These are the activations of a small neural network, seen along a few directions. Each row is one input.
In each table, some parts of the input vary, and every possible input appears once, in random order.
A made-up example of a description, with smaller parts first: one of 8 places around a ring, together with either a single point or one of 9 places around a ring or (one of 2 separate values, together with one of 6 places along a line).
Shared parts are said once, and a part with two or three values counts as separate values.

Other details of the inputs shift rows strongly along two fixed directions, in all tables alike. That doesn't count.

Table:
R1: [ 0.27 -0.16  1.14  0.40  1.56  0.43 -1.37  0.99  1.17 -0.81 -0.16  0.00]
R2: [-0.12 -0.48  0.62 -0.07 -0.37 -1.06 -0.33 -0.35  1.35  0.80  0.10  0.19]
R3: [ 0.83 -0.19  0.93 -0.13  0.27 -0.27 -0.28  1.09  0.98  0.21 -0.37 -0.61]
R4: [-0.30 -0.04  1.32  0.63  4.04  2.13 -1.67 -1.00  1.68 -0.97  0.66  0.41]
R5: [ 0.19 -0.60 -0.36  0.07 -0.96  0.73  1.01  0.57  0.08 -0.30 -0.26 -0.58]
R6: [-0.34 -0.27  1.72  0.09  4.34  1.65 -2.17  0.02  2.40 -1.05  0.76 -0.26]
R7: [-0.87  2.36 -0.62  0.87  6.78  4.53 -0.87 -4.11 -2.89 -1.77  1.25  1.67]
R8: [-0.35 -0.10  0.05  0.56 -1.22 -0.87  0.35 -0.60  0.34  0.57 -0.10  0.57]
R9: [-0.47 -1.08  0.30 -0.76 -0.12 -0.64 -0.29  0.09  1.99  0.33  0.60 -0.36]
R10: [-0.02 -0.54 -0.36 -0.88 -1.92 -1.78  0.19  1.24  0.34  0.33 -0.05 -0.34]
R11: [ 0.03 -0.37  0.93 -0.34  0.09 -1.57 -0.83  0.37  1.72  0.70  0.23 -0.09]
R12: [-0.72 -0.78  0.48  0.44 -0.70 -0.64 -0.23 -0.39  1.42  0.35  0.17  0.03]
R13: [ 0.34  0.01 -0.49 -0.38 -2.85 -2.23  0.67  0.74 -0.97  0.88 -0.63 -0.20]
R14: [-1.36  2.37 -2.29  0.53  3.26  2.66  0.68 -4.18 -4.22 -1.10  1.34  2.01]
R15: [ 0.13 -0.53  0.51  0.32 -0.37  0.54 -0.40  1.28  1.05 -0.49 -0.38 -0.37]
R16: [-0.33 -0.65  0.52 -0.22 -0.26 -0.90 -0.18 -0.30  1.36  0.80  0.17 -0.05]
R17: [-0.68 -0.32  0.13  0.17 -0.45 -0.48 -0.77  0.03  0.85 -0.06  0.30  0.29]
R18: [ 0.47  0.10  0.10  0.69 -1.02  0.19  0.15  0.82 -0.17 -0.30 -0.84  0.01]
R19: [ 0.46 -0.88 -0.33 -0.13 -2.17 -0.18  0.63  1.75  0.41 -0.33 -0.67 -0.96]
R20: [-0.36  2.98 -2.34  0.05  1.56  0.97  0.84 -2.89 -5.61 -0.29  0.52  1.91]
R21: [ 0.43 -0.38  0.77  0.01  0.06 -0.09 -0.55  1.44  0.77 -0.43 -0.52 -0.57]
R22: [ 0.44 -0.12  0.53 -0.21  0.24  0.26 -0.54  1.32  0.36 -0.46 -0.26 -0.37]
R23: [ 1.04 -0.64 -0.11 -0.96 -1.40 -0.65  0.95  1.87  0.28  0.41 -0.45 -1.31]
R24: [-0.24 -0.50  0.11 -1.02  0.22 -0.97 -0.36  0.42  1.22  0.32  0.64 -0.42]
R25: [ 1.46 -0.01 -1.33  0.12 -5.81 -1.70  2.81  1.82 -2.50  1.16 -2.06 -1.03]
R26: [ 0.71 -0.38  0.76 -0.52  0.39  0.06 -0.19  1.29  0.96  0.22 -0.09 -0.82]
R27: [-1.57 -0.24  0.90  0.62  3.26  1.42 -1.92 -1.74  1.90 -0.86  1.42  0.89]
R28: [-0.72 -0.75  0.56  0.37 -0.62 -0.92 -0.92  0.38  1.74 -0.01  0.05  0.06]
R29: [ 0.55 -0.89  0.31  0.45 -2.34 -0.27  1.09  1.12  0.63  0.43 -0.96 -0.88]
R30: [-0.54 -0.14  0.29  0.55 -0.50 -0.79 -0.84 -0.17  0.89 -0.06  0.03  0.55]
R31: [ 0.27 -0.79  0.50 -0.50  0.24  0.11 -0.54  1.87  1.33 -0.77 -0.11 -0.73]
R32: [ 0.11  3.47 -2.94 -0.40  0.97  0.85  1.95 -3.53 -6.78  0.49  0.47  1.58]
R33: [ 0.24 -0.45  0.68  0.83 -0.25  0.60  0.05  0.27  0.91 -0.20 -0.43 -0.18]
R34: [-0.17 -0.12  0.44 -0.45  0.37 -1.12 -0.53 -0.14  0.80  0.59  0.34 -0.20]
R35: [-1.18 -0.40 -0.02  0.07  1.28  0.39 -1.22 -0.38  1.28 -0.91  0.87  0.40]
R36: [ 1.35  2.66 -3.90 -0.45 -2.15  1.14  4.37 -2.12 -7.81  0.69 -0.86  0.46]
R37: [-0.58  0.12  0.79  0.22  1.69 -0.50 -1.74 -0.31  1.06 -0.44  0.53  0.78]
R38: [-0.25 -0.75  0.93  0.62  1.23  1.41 -0.63  0.24  1.65 -0.59  0.24 -0.23]
R39: [-0.30 -0.47  0.31 -0.41 -0.05 -0.53 -0.25 -0.46  0.99  0.69  0.47  0.04]
R40: [ 2.12 -0.05 -1.54 -0.84 -6.32 -1.93  3.85  1.65 -2.96  2.27 -1.95 -1.28]
Each input here is: one of 2 separate values, together with one of 4 places along a line, together with one of 5 places around a ring.
- The inputs of R9 and R36 match in every part but the choice among 2 separate values. If R8 is changed in the same way as R9 into R36, which row does it become? => R33
- The inputs of R15 and R17 match in every part but the choice among 2 separate values. If R5 is changed in the same way as R15 into R17, which row does it become? => R14
- Change only the choice among 2 separate values in R4. List by row number the other rows that result. => R2
- Start at R35 and move only the place on the line of 4, one step at a time. The first step leads to R17. Which rows follow, in order? => R28, R30
- Start at R3 and move only the place on the line of 4, one step at a time. The first step leads to R6. Which rows follow, in order? => R26, R23

Table:
R41: [ 1.26 -1.72  0.76 -0.74 -4.02 -2.00  1.03  3.73  1.64  0.98 -1.30 -2.04]
R42: [ 2.41  0.40 -1.53 -1.89 -4.73 -2.75  3.35  1.52 -3.01  2.59 -1.18 -1.24]
R43: [-1.43  2.39 -1.55  1.82  4.77  5.07  0.47 -5.34 -3.73 -1.62  1.18  2.37]
R44: [ 0.95 -3.01  3.00 -0.38 -1.36 -1.18 -1.59  4.87  5.69 -0.39 -0.96 -2.14]
R45: [-0.74 -3.63  2.22  0.12 -2.39 -2.27 -1.47  2.48  6.71  0.45 -0.01 -1.35]
R46: [-2.79 -1.23  3.19  0.31  6.70  0.49 -5.50 -1.09  6.12 -1.61  2.58  1.32]
R47: [-1.09  2.68 -2.00  0.53  5.52  4.36  0.02 -4.47 -4.27 -1.83  1.78  2.19]
R48: [-1.05  1.93 -2.11  1.52 -2.11 -0.10  1.72 -3.65 -4.17  0.76 -0.15  2.16]
R49: [-1.60 -2.28  2.98  1.13  4.94  2.87 -3.88  0.76  6.30 -2.29  1.16 -0.41]
R50: [-0.68  0.87 -1.33  0.57  1.57  2.47  0.82 -2.48 -2.07 -0.55  0.38  0.88]
R51: [ 0.21  0.26  0.76 -0.51  3.21  1.30 -1.44  0.37  0.31 -0.85  0.55 -0.51]
R52: [-0.21 -0.42 -0.64 -0.40 -2.49 -1.57  0.88  0.38  0.15  0.59 -0.08 -0.21]
R53: [-0.44 -1.81  1.37 -0.72 -0.79 -2.10 -0.96  1.53  3.73  0.52  0.30 -0.88]
R54: [-1.47 -2.84  2.18  0.44 -1.61 -2.55 -2.47  1.43  6.19  0.51  0.41 -0.12]
R55: [ 0.03  2.44 -2.23 -0.26  2.15  2.12  1.64 -2.96 -5.06 -0.23  0.54  1.18]
R56: [ 1.07 -2.51  1.64 -1.77 -2.78 -2.66 -0.01  3.37  3.94  1.54 -0.53 -2.14]
R57: [-1.40 -3.02  2.65  1.18 -0.39 -0.57 -1.93  0.80  6.69 -0.20  0.41 -0.57]
R58: [ 2.27 -0.63  0.93 -1.03 -2.14 -1.71  0.42  3.74  0.89  0.75 -1.38 -1.75]
R59: [ 0.53 -1.32  0.57 -1.39 -4.66 -5.00  0.01  2.12  1.70  2.27 -0.50 -0.78]
R60: [ 0.25  3.48 -1.34  0.26  6.28  4.16 -0.56 -2.82 -5.24 -2.13  0.57  1.45]
R61: [-0.13  2.89 -2.30 -0.66  2.14  0.53  1.09 -3.20 -5.16  0.13  0.63  1.25]
R62: [-1.05  0.93  0.95 -0.48  6.87  1.25 -2.85 -2.18  1.17 -1.04  2.22  1.00]
R63: [ 0.65  0.59 -1.35  1.30 -3.59  0.98  2.84 -0.33 -3.00  0.41 -1.48 -0.14]
R64: [ 1.79  0.38 -1.73  1.39 -6.20 -0.26  3.93  0.87 -3.99  0.65 -2.73 -0.47]
R65: [ 1.03  3.21 -1.89 -0.51  2.64  1.74  1.21 -1.67 -5.67 -0.13  0.08  0.60]
R66: [ 1.85  0.55 -2.13  0.56 -5.82 -0.43  3.69  1.41 -4.18  0.67 -2.52 -0.69]
R67: [ 1.56  0.77 -2.33 -0.33 -5.55 -1.06  3.66  1.44 -4.25  1.03 -1.73 -0.84]
R68: [-1.42 -0.66  2.73  1.13  7.99  4.35 -4.70  0.07  4.77 -3.68  1.64  0.55]
R69: [-0.05  0.88 -2.03 -0.23 -4.79 -2.98  1.85 -0.50 -2.97  1.56 -0.51  0.81]
R70: [-0.32  0.42  0.57 -0.95  0.62 -2.50 -1.27 -0.20  0.77  1.15  0.63  0.56]
- What is each input in this table made of? => one of 5 places along a line, together with one of 6 places along a line
- Start at R43 and move only the place on the line of 6, one step at a time. The first step leads to R50. Which rows follow, in order? => R47, R55, R56, R42
- Change only the place on the line of 5 in R59. List by row number the other rows that result. => R51, R56, R60, R61
- Change only the place on the line of 6 in R60. List by row number the other rows that result. => R44, R58, R64, R66, R68

Table:
R71: [-0.72 -1.23  1.55  1.97 -2.29 -1.37 -1.45  1.06  3.08  0.07 -0.65  0.84]
R72: [ 0.38 -1.94  0.95 -1.03 -0.60 -1.21  0.18  1.69  3.23  0.34  0.25 -1.51]
R73: [ 0.94  0.93 -0.53 -1.13  2.19  2.29  1.10 -0.45 -1.77 -0.24  0.62 -0.51]
R74: [ 0.82 -1.15  1.71 -1.43  3.45  1.66 -0.91  0.76  3.16  0.31  0.95 -1.43]
R75: [-1.26 -1.20  1.36 -0.57  1.59 -0.93 -1.59 -1.56  3.87  1.10  1.57  0.60]
R76: [-0.52 -1.96  1.30  0.63 -2.41 -1.41 -0.95  1.95  3.08 -0.03 -0.64 -0.97]
R77: [ 0.62  1.84  1.85 -1.79  4.00 -3.75 -4.79  2.51  0.33 -0.44  0.61  0.73]
R78: [ 3.06  0.51 -1.20  0.52 -7.26 -0.92  3.96  3.24 -3.92  1.24 -3.46 -1.31]
R79: [-0.73 -0.12  0.36 -0.53  2.48  0.11 -0.51 -2.02  1.10  0.74  1.19 -0.25]
R80: [-0.36 -1.61  1.48  0.67  0.85  0.49 -1.50  1.42  2.98 -1.37 -0.34 -0.54]
R81: [-0.23  2.34 -1.74 -0.41  5.34  2.85  0.89 -4.44 -3.97 -0.46  1.27  1.16]
R82: [ 1.08 -2.12  1.02 -1.29 -2.07 -0.17  0.25  3.89  2.96  0.22 -0.75 -2.10]
R83: [-0.27  2.93 -1.16  2.30  4.09  3.91 -0.13 -3.09 -4.39 -2.55 -0.42  2.00]
R84: [ 1.24  1.49 -3.68 -1.08 -7.15 -2.95  5.66 -0.83 -6.80  2.97 -1.52 -0.63]
R85: [-2.15  2.64 -2.26  0.72  3.49  2.36 -0.49 -4.77 -3.71 -1.17  1.81  3.18]
R86: [ 1.34 -2.02  1.52 -0.17 -2.36 -0.02 -0.06  3.92  2.59 -0.08 -1.21 -1.91]
R87: [-0.77  1.89 -2.62  0.16  0.11  0.90  1.37 -2.36 -4.26 -0.34  0.45  0.88]
R88: [-0.69 -0.85  1.97  2.05  0.29  0.26 -2.02  0.89  3.04 -1.13 -0.61 -0.08]
R89: [-0.53 -1.63  0.86 -0.32  1.22  0.29 -1.25  1.39  3.40 -1.17  0.43 -0.77]
R90: [ 0.47  0.37 -1.95  0.65 -7.02 -2.78  2.47  0.11 -3.01  1.58 -1.26  0.68]
R91: [-1.72  0.89 -0.76  0.07  2.07  0.37 -0.21 -3.32 -0.99  0.42  1.71  1.93]
- What is each input in this table made of? => either a single point or (one of 4 places along a line, together with one of 5 places along a line)
- Change only the place on the line of 4 in R74. List by row number the other rows that result. => R75, R79, R81
- Change only the place on the line of 5 in R72. List by row number the other rows that result. => R80, R81, R83, R89
